A small network was shown many inputs. Here are its activations along a few directions, one row for each input.
In each table, some parts of the input vary, and every possible input appears once, in random order.
A made-up example of a description, with smaller parts first: line(4) and (point or (values(2) and ring(5)) or line(11)).
Shared parts are said once, and a part with two or three values counts as separate values.
In the rows, 128 means zero.

Other details of the inputs vary at random and push rows far along two fixed directions, the same in every table; ignore that.

Table:
R1: [ 92 107  91 169 103 169 151  76 116 119 117 145 124 160]
R2: [112 111  72  95 171  99 138 107 144 112  97 116  68  96]
R3: [131 121  97  59 154  72 123 129 141 126 130 133 133  91]
R4: [ 96 122 114 152 102 174  89 106 134 120 132 150 167 165]
R5: [ 99 120  95 162 102 165 147  96 121 125 118 139 136 161]
R6: [169 142 144  85 175  34 163 196  87 116 135 115 112  80]
R7: [133 121 137 172  97 178 110 121 150 136 130 136 152 156]
R8: [111 124 127 165 126 195 119 127 115 116  97 146 139 178]
R9: [123 132  82  92 146  91 158  84 135 151 106 129  91  98]
R10: [170 179 175  90 147  81 148 181  90 185 143  97 150 109]
R11: [189 160 211 113 135  72 137 203 112 147 164  89 159 116]
R12: [140 160 127 117 152 127 136 132 119 138 121 107 126 111]
R13: [141  95  62  62 144  66 157  84 190 107  91 118  82  71]
R14: [123 115 152 156 120 182 111 115 149 140 137 154 128 154]
R15: [101 121 142 150 122 186  87  99 127 134 140 157 157 183]
R16: [105  91 114 168 101 165 122  88 150 108 131 156 118 127]
R17: [123 138  72 101 169 104 149  84 148 117 105 123  80  89]
R18: [138  84  64  93 138  58 159  86 169 103 118 134  80  55]
R19: [114 120  68 105 152  93 136 127 142 107 100 106  89  89]
R20: [115  95  59  69 134  51 128  90 138  84 125 142  81  66]
R21: [129 132 168 172  97 184 105 150 136 142 149 140 162 159]
R22: [128 143 157 129 101 147  85 154 107 126 151 132 159 157]
R23: [ 97 100 120 134 101 179 116 102 167 114 105 150 120 141]
R24: [106 120 139 136 108 181  83 101 119 125 139 151 131 178]
R25: [101 128  86 163 137 140 138  73 129 104 112 128 103 115]
R26: [118 103 106 101 119  88 138 127 161 105 118 134 101  86]
R27: [105 122 108 145 121 175 145  89 124 141 120 144 122 173]
R28: [199 161 222  80 163  64 141 197 118 163 162  92 140 118]
R29: [126 104  42  91 161  56 163 120 142  82  88 137  78  73]
R30: [ 81  80 100 156  93 163 123  74 160  91 108 160 100 128]
R31: [131 146 187 174 140 192 114 162  89 140 128 139 152 200]
R32: [142 124 164 157 107 185 111 126 139 149 132 132 156 161]
R33: [106 118 118 151 141 132 125 123 109 109 116 113 105 123]
R34: [193 159 240 123 135  82 137 205  92 150 176  90 161 128]
R35: [136 157 124 119 122 106 142 138 113 161 124 110 138 117]
R36: [ 95 111 107 148  91 165  88  94 123 100 129 150 135 153]
R37: [ 93 124 103 175 105 157 136  68 115 136 113 136 124 146]
R38: [ 74  92  45 139 134 171 119  64 157  98  72 130  83 127]
R39: [165 142 179 103 137 115 129 184 130 155 156 123 147 111]
R40: [128 119 147 162 104 158 117 135 139 127 146 140 143 133]
R41: [122 123  60  98 126  96 170 111 139 127 112 128 112 109]
R42: [131 129 123 101 137  83 116 142 120 119 149 131 150 106]
R43: [129 118 129 151 100 154 119 109 159 120 114 121 138 153]
R44: [153  94  71  67 156  66 155  88 180 123 114 133  75  68]
R45: [184 170 202  49 151  59 113 224  81 157 177 102 157 105]
R46: [176 172 191  99 176  48 136 238  77 148 160  72 136  94]
R47: [161 131 163  52 158  55 150 177 143 141 147 119 102  81]
R48: [140 134 191 199  93 193 102 145 120 143 151 131 173 178]
R49: [132 166 155 168 137 146 125 145 103 133 139 109 147 138]
R50: [131 158 190 193 116 202 108 186  85 135 132 132 178 204]
R51: [ 95 114  81 143 107 184 148  81 134 132 102 145 129 165]
R52: [124 147 217 182  85 203  94 180 118 143 150 133 179 188]
R53: [ 98 107 116 145 117 137 102  95 120 109 138 153 147 138]
R54: [127 148 119 135 122 105 144 121 110 151 125 116 132 117]
R55: [158 186 167 126 151 108 133 182 101 149 147  93 152 116]
Description of these inputs: line(5) and (values(2) or line(4) or ring(5)).
The inputs of R43 and R28 match in every part but the line(5) part. If R4 is changed in the same way as R43 into R28, which row does it become?
> R15
The inputs of R29 and R6 match in every part but the line(5) part. If R11 is changed in the same way as R29 into R6, which row does it become?
> R34
Start at R29 and move only the ring(5) part, one step at a time. The first step leads to R5. Which rows follow, in order?
> R54, R49, R46

Table:
R56: [116 127 140 165 100 183 103 107 146 135 129 137 151 152]
R57: [148 126 148 110 129 104 137 154 139 142 140 129 129 108]
R58: [107 131 119 168 125 187 126 107 134 130 103 135 127 160]
R59: [162 137 177 112 138  94 126 182 109 139 161 121 136 112]
R60: [158 154 177 129 152  97 147 175 104 141 143  99 134 116]
R61: [ 97 108 141 183  88 224  98  87 147 126 123 161 156 188]
R62: [153 140 177 105 133  96 122 178 107 134 154 122 141 116]
R63: [102  80  32  78 126  88 138  76 179  85  98 152  88  82]
R64: [148 155 159 115 162 103 141 168 109 141 133 103 119 118]
R65: [129 129 105 128 141 104 142 121 114 125 128 121 115 109]
R66: [126 142 104  98 147 103 138 144 109 131 121 119 126 118]
R67: [145 153 150 116 156 103 133 171 104 132 128 108 122 118]
R68: [103 102  39 109 137  85 153  75 144 100  94 131  83  83]
R69: [130 144 127 118 142 103 142 124 112 138 134 120 124 120]
R70: [152 128 147 103 125 109 136 145 135 140 141 126 128 118]
R71: [107 117 123 167 104 180  94  95 140 116 131 140 139 149]
R72: [113 126 130 172 121 162 125 118 117 114 112 126 130 149]
R73: [111 129 122 175 104 180 131  97 122 138 116 129 136 164]
R74: [137 117 138 101 131  97 115 141 137 118 135 131 129 113]
R75: [156 129 165 107 138 100 114 164 124 131 156 126 142 121]
R76: [127 117 144 139 105 166 115 114 142 132 132 141 141 156]
R77: [156 144 155 112 123 112 121 150 135 147 146 111 141 116]
R78: [142 128 160 114 127 102 123 164 119 128 145 125 130 114]
R79: [137 124 143 105 133 103 134 135 135 129 141 129 120 110]
R80: [123 143 148 166 137 171 115 139 106 129 125 125 132 160]
R81: [126 120  85 117 140  97 153 129 136 106 107 120 109 100]
R82: [110 124 125 184 114 186 132 103 135 125 107 134 136 158]
R83: [112  95  40 116 148  94 156  77 158  88  91 132  74  81]
R84: [160 138 177 104 140  99 118 174 111 136 162 125 145 120]
R85: [168 142 185 111 126 106 135 181 120 155 156 115 140 123]
R86: [136 121 143 103 134 107 127 131 138 126 141 131 125 115]
R87: [128 142 114 108 148 119 142 128 120 145 118 122 126 121]
R88: [108 111 133 158  97 172 110 127 135 118 129 146 142 155]
R89: [108 139 129 161 115 159 117 111 103 128 125 134 141 160]
R90: [110 125 140 161 106 174 101 101 142 127 133 132 140 148]
R91: [ 98 133 132 195  90 220 113  82 117 139 118 144 152 200]
R92: [138 145 121 101 145 113 143 134 115 148 122 113 122 123]
R93: [128 127 115 112 120 110 116 137 142 121 134 124 133 108]
R94: [ 95 110 141 189  85 226 102  89 144 129 123 160 152 187]
R95: [118 120 166 164 106 171 113 127 129 133 140 137 138 157]
R96: [101 104  27  98 147  97 152  89 161  92  80 133  75  89]
R97: [159 139 190 106 137  99 118 172 123 143 160 117 147 125]
R98: [149 157 151 119 139  91 145 182  91 144 146 105 148 119]
R99: [106 105  31 100 144  86 150  64 147 100 100 141  81  86]
R100: [153 150 174 111 131  96 110 174 113 138 156 109 148 110]
R101: [ 91 109 132 181  83 214  97 104 134 114 124 157 153 185]
R102: [112  78  42  86 129  95 139  64 195 101  96 152  88  85]
R103: [113 105  38 101 145 107 158  75 169 107  79 128  69  93]
R104: [140 120 132 107 135 103 127 139 129 122 143 135 120 109]
R105: [130 146 117 114 133 102 140 144 106 131 131 124 137 125]
R106: [103 130 112 157 131 179 112 102 109 129 118 136 128 163]
R107: [136 116 128 102 125 103 119 146 142 118 135 133 137 118]
R108: [146 157 146 116 141 104 145 149 106 153 140 120 144 124]
R109: [143 149 143 129 138 109 149 149 110 151 136 115 139 119]
R110: [147 163 166 104 160 104 136 168  91 157 144 103 136 126]
R111: [118  78  43  83 124  95 140  62 194 101  96 146  83  89]
R112: [168 156 174 127 142 106 151 178 108 149 139  98 139 124]
R113: [131 149 130 106 152 105 129 148  97 137 127 114 126 121]
R114: [ 92 107 142 177  90 208  88  94 132 111 124 156 149 181]
R115: [112 137 146 176 117 169 127 113 108 139 131 123 141 160]
What is each input in this table made of?
> line(6) and (point or line(4) or ring(5))
The inputs of R90 and R77 match in every part but the line(6) part. If R86 is changed in the same way as R90 into R77, which row does it become?
> R76
Change only the line(6) part in R104. List by row number the other rows that result.
> R62, R70, R79, R94, R101
Which other rows agree with R101 in the line(6) part? List them by row number.
> R63, R66, R81, R88, R93, R96, R98, R105, R107
Change only the line(4) part in R114. List by row number the other rows that result.
> R62, R74, R78

Table:
R116: [ 90  91 110 181  86 216  98  64 154 109 112 163 136 182]
R117: [144 153 146 137 149 117 142 168 104 137 125 105 130 130]
R118: [148 129 156 119 129 122 119 154 128 136 148 132 143 126]
R119: [116  82  35  77 139  76 138  66 185  92 100 143  76  65]
R120: [143 164 138 126 140 113 144 151  96 151 133 108 143 129]
R121: [148 130 158 117 124 116 127 144 141 139 143 117 131 115]
R122: [140 128 153 114 128 118 116 155 126 128 151 133 144 127]
R123: [101  80  28  70 130  74 138  78 179  88 100 152  77  64]
R124: [ 78 125  96 195 102 209 120  63 115 129 105 144 137 181]
R125: [138 128 157 108 118 111 115 158 120 129 148 129 143 128]
R126: [136 147 146 142 145 108 144 155  94 132 135 110 133 122]
R127: [134 134 203 179  91 200 104 146 120 152 149 132 169 188]
R128: [136 132 156 112 123 112 106 157 122 128 147 126 141 121]
R129: [147 131 158 119 127 117 127 151 136 138 144 131 139 122]
R130: [143 154 143 142 139 114 143 161  99 131 131 107 135 125]
R131: [147 132 157 116 129 112 122 144 139 135 143 122 135 117]
R132: [150 128 159 113 125 110 129 148 135 136 142 128 138 124]
R133: [ 74 123  88 190 108 220 118  54 119 127  98 147 122 186]
R134: [138 115 105  79 143  69 127 128 149 111 134 128 110  83]
R135: [147 128 157 118 123 120 133 150 140 142 144 126 133 118]
R136: [139 152 146 131 157 118 143 162  99 133 121 107 123 127]
R137: [ 71 110  92 208 107 223 116  62 123 107  93 147 112 182]
R138: [142 162 137 121 150 116 144 156 101 153 127 106 138 133]
R139: [112  79  35  70 134  69 142  72 180  87 103 148  80  73]
R140: [138 162 140 115 156 119 144 151  96 151 125 108 132 133]
What is each input in this table made of?
> (values(2) and ring(5)) or (values(3) and line(5))
Start at R130 and move only the ring(5) part, one step at a time. The first step leads to R117. Which rows follow, in order?
> R136, R137, R126
Change only the line(5) part in R125. List by row number the other rows that result.
> R116, R127, R132, R139
